Each row has a name. Each question is about the rows just above it.

[ 87 150  89  83 117 132  88] = (18)
[101 129  67 105 133 102 128] = (85)
[140 126 134 114 193  71 132] = (127)
[128 102  67 105  86 138 127] = (121)
[140 126 134 114 134  71 132] = (2)
Shuffled (18) with one entry gone: [150 117  88 132  83  87], missing	[89]
Which entry of (18) is missing from [ 88 132  87 117 150  83]?	[89]
(85) without one entry, shuffled: [101 102 133  67 105 128]. Gone:	[129]
(18) without one entry, shuffled: [132 117 150  89  87  83]. Gone:	[88]
Shuffled (121) with one entry gone: [138 127 105  67  86 102], missing	[128]
Which entry of (85) is missing from [128 133 102 129 105  67]?	[101]
Which entry of (85) is missing from [128 101  67 129 105 133]?	[102]

[118 147 143 143  92 143 156 145  81 127 151 113 114 144  81 133 126 118
  94 157 130 118  73 102 150  96 127 115 139 146 132 113 173 123 141 128
 167 135 104 160 127 151 135 141 109 147 135 128 125  91] = (24)
[144 118 134 114 147 129  98 109 158 144 129 170 130 107 161 146 121 142
 150  84 115 122 135 161 104 150 131 116  91 137 106 109  73 136 129 110
 111 128 137  86 127 101 119 108 138 102 118 106  97 150] = (162)
[128 115  94 180 135  73 148 138 150 121 160 109 136 171 131 155 129 126
 136 125 161 155 117  90 116  93 134 163 165 119 130 130 158  97 136 123
 124 145 125 119 130 153  83 176 126 107 149 158 133 112] = (39)
[139 127 134 128 157 108 113 115 133 127 135 128  91 122 159 121 107 112
 158 112 120 149 121 137 124 124 105 117 113 114 132 124  89 142 131 122
 130  96 136 110 145 118 119 143 157  90 112 169 113 143] = (67)
[112 124 135 162  80 132 158 156 113 131 139 108 156 152 104 155 157 131
  93 136 143 114  74 100 142 102 139 145 142 149 125 128 180  78 112 121
 150 167 112 128 101 159 117 135  98 134 146 104  75 117] = (144)
[145  94 101 104 168 112 100  94 188 136 125 184 169 123 149 144 132 148
 132  80 143 119 215 150  75 171 134 141 132 121 127 107  82 135 130 128
  62 133 164  91 125 107 103 118 120 127 120 125 124 135] = (148)
[143 153 121 106 164 123 119 105 104 121 151 145  70 120 106 101  77 115
 146 147 115 146 153 135 124 123 116  94 131 117 134 142 108 199 179 137
 137  83 123 167 174 110 137 149 156 143 115 171 143  93] = (219)
[132 123 124 144 140 106 121 128 144 128 132 121 118 129 155 134 124 124
 151 116 129 144 118 129 125 120 125 135 122 123 123 125 113 121 124 120
 127 123 130 109 131 126 115 144 142  99 127 151 116 143] = (6)
[145  94 101 104 168 112 100  94 188 136 125 184 169 123 149 144 132 148
 132  80 143 119 215 150  75 171 134 141 132 121 127 107  82 135 130 128
  62 133 164  91 125 107 103  97 129 135 124  82 141 137] = (47)
[111 107 128 158 103 113 165 146 113 117 139  87 154 171 104 135 158 106
  79 112 165 124 110  80 139 104 104 155 174 118 166 129 181  73 101 139
 128 141 137 132 101 174 107 137 106 135 136 126 147 117] = (116)
[137 104  85 166 154  69 141 118 159 125 174 142 144 176 117 161 119 127
 120 111 171 147 156  91  90 106 129 158 177 120 139 123 145 112 151 127
  97 138 140 118 134 150  70 163 125 125 145 135 146  93] = (81)
[112 137 135 117 110 151 136 147 113 115  85  85 139 115 129  92 150 126
 128 164 118 126 136 129 162 137 133 140 133 115 138 141 155 122 100 147
 135 129 126 154 119 132 166 118 124 147 130 136 150 151] = (206)
(144) without one entry, shuffled: [150 101 146 104 162 149 117 159  78 114 108 100 112  98 155 134 128 135
 102 121 145 112 124 117 143 135  80  93 142 131 157 156 139 112 139 104
 152 125 132 180 167 142  75 156 128 158 136 131 113]. Gone:	[74]
Shuffled (67) with one entry gone: [112 139 120 159 119 143 110 121 127 124 108 112 118 134 128 131 128 113
 113 132 137  90  96 105 113 133 112 122 130 136 149 122 135 124 121 124
 157 157 114 169 107  89 145 143 158  91 115 127 117], missing	[142]
(24) without one entry, shuffled: [123 160  92 157 102 144 128 156 146 143  81  96 147 145 143 130 141  91
 147 151 128 115 113 133 132 109  73 125 113 135 143 151 139 118 127 150
 127 135 173  94 118 167 126 104 141 118  81 127 135]. Gone:	[114]
(144) without one entry, shuffled: [149 117 113 131 131  75 121 152 180 156 136 128 100 142 117 150  93 155
 114 158 139 142 104 139 145 108 132 125 124 112 112  80 128 112 135 135
 146 159  78 167 162 101  98 156 104 102 143 134  74]. Gone:	[157]

[150 115 158 109  93] : (52)
[145  62 216  89  81] : (86)
[130 131 133 122  96] : (59)
[174  96 188  91 173] : (118)
[137  95 184  99  53] : (10)
[122  77 191 104  86] : (45)
Which entry of (118) is missing from [188  91  96 173]?	[174]
(59) without one entry, shuffled: [ 96 131 122 130]. Gone:	[133]

[152 130 142 127] -> (37)
[141 128 135 124] -> (90)
[169 135 147 144] -> (177)
[209 137 168 152] -> (62)
[103 131 114 122] -> (69)
[202 137 164 150] -> (119)
[ 54 121  90 117] -> (185)
[106 105 115 122] -> (79)
[110 128 127 130] -> (192)
[180 141 151 135] -> (145)
[168 145 146 147] -> (94)
Which entry of (79) is missing from [122 115 105]?	[106]
Shuffled (192) with one entry gone: [130 110 127], missing	[128]
Which entry of (79) is missing from [115 122 105]?	[106]
(94) without one entry, shuffled: [145 147 168]. Gone:	[146]

[126 112 122 124 177  99 148 140 110 152 131  95 150 117  62 133 157 167
 148  77 146]  (123)
[156 131 123 150 101 116 151 112 164 110 135 155 106 116 187 134 102  56
 103 145 147]  (54)
[ 99 109 120 147 140 144  75 165 121  76 112 166 142 110 134  85 148 176
  96 146 133]  (40)
[178 152 103 160 123 108 141 119 178 129 137 114 121 142 152 125 136  76
  92 143 180]  (34)
[162 161 151 124 122 117 160 128 100 140 165 116 151 163  97 165 110 127
 199 114 107]  (152)
[178 106 103 160  77 108 141 119 178 129 137 114 121  96 152 125 136  76
  92 143 180]  (73)
Which entry of (152) is missing from [128 124 116 117 110 160 107 140 100 165 165 162 199 151 127 114 163 151
 161  97]?	[122]
Shuffled (73) with one entry gone: [178 178 129  77 114 180 103 141 152  92 106 160  96 121 119 136 125 137
 108 143], missing	[76]
Shuffled (34) with one entry gone: [160 108  76 152 136  92 121 143 125 114 137 123 178 129 178 141 103 152
 180 119], missing	[142]
(40) without one entry, shuffled: [142 166 176 121 120  75 134  99 110 133 165  85  96 144 147 112  76 140
 109 146]. Gone:	[148]
(123) without one entry, shuffled: [112 150 126  77 157 148 140 152 110  62 177 131 133 167  99 148  95 117
 124 122]. Gone:	[146]
Shuffled (40) with one entry gone: [109 112  96 120 121  85 176  76 144 165 140 134 166 146 142  99 110 147
  75 133], missing	[148]

[106  71 102  72] -> (60)
[110 137 111 133] -> (29)
[152  71 102  85] -> (114)
Shuffled (60) with one entry gone: [ 72 102 106], missing	[71]
(29) without one entry, shuffled: [133 111 110]. Gone:	[137]
Which entry of (29) is missing from [111 133 110]?	[137]

[132 168 167 124] = (104)
[ 97 111 158  65] = (126)
[119 157 120 159] = (122)
[ 69  95  68 119] = (28)
[143 106 137 159] = (71)
[169 137 139  81] = (36)
[125 124  94 120] = (75)
[ 87 131  93 121] = (142)
[130 147 117 131] = (166)
[ 84 141 143 145] = (97)
(36) without one entry, shuffled: [139 137 169]. Gone:	[81]
Which entry of (28) is missing from [ 68 119  95]?	[69]
Shuffled (126) with one entry gone: [ 65 158 111], missing	[97]
Shuffled (75) with one entry gone: [ 94 125 120], missing	[124]
Shuffled (104) with one entry gone: [167 132 124], missing	[168]
Shuffled (122) with one entry gone: [157 119 159], missing	[120]
(166) without one entry, shuffled: [131 147 117]. Gone:	[130]

[118 130 114 126 129 125 168 156 102 134 185 128 155 151  92 171 126 111
 167 116 109 154 148 172 115  98 137 139]  (8)
[144 130  62 155 129 119 168 123 102 134 177 113 153 149  60 172 150 111
 147  60 109 128 148 109 115  98 120 151]  (46)
[118 130 114 126 129 152 168 128  83 134 127 128 155 180  91 135 150 111
 154 116 109 154 141 106 115 112  60 162]  (17)
[118 130 158 126 129 125 168 100 102 107  60 128 154 151  92 129 160 111
  97 116 109  81 148 108 134 120 102 151]  (57)
[118 130 112 126 129 125 179 156 110 134 212 128 155 151  92 173 130 111
 165 117 115 154 148 109 115  98 137 151]  (65)
[118 136 114 126 142 125 168 156 102 134 177 128 155 151 105 171 150 111
 154 116 109 140 154 109 115  89 138 111]  (13)
(17) without one entry, shuffled: [127 162 155  91 128 168 129 115 109 154 130 118 106 112 180 126 150 134
 128 114 154 135  83  60 152 141 116]. Gone:	[111]
(8) without one entry, shuffled: [139 130 168 151 137 148 128  98 134 111 185 125 126 102 116 115 172 156
 114 167 109 154 118 126  92 129 155]. Gone:	[171]
Shuffled (46) with one entry gone: [155 153 109 149  98 148 123 151 134 113 109 168  62 111 120 119  60 102
  60 130 115 128 177 147 144 150 172], missing	[129]
Shuffled (46) with one entry gone: [111 134  98 109 113 148 150 172 168 130  62 144 102 128 177  60 153 155
 147 115 119 151 149 123 129 109  60], missing	[120]

[132 145 138 193 168 101]  (130)
[136 126 102 122 117 184]  (43)
[136 126 102 173 117 184]  (143)
[140 140 169 143 108 139]  (38)
[150 124 139 152 111 130]  (25)
[199 135 125 155  76 160]  (64)
[148 123  97 137  97  93]  (61)
[127 128 103 129 150 128]  (191)
[ 93  92 104 105 156 137]  (102)
[100 147 146 105 128 104]  (194)
Which entry of (61) is missing from [ 97 123  97  93 137]?	[148]
Shuffled (191) with one entry gone: [128 128 150 103 129], missing	[127]
(143) without one entry, shuffled: [117 173 126 102 184]. Gone:	[136]
(143) without one entry, shuffled: [184 136 173 117 126]. Gone:	[102]

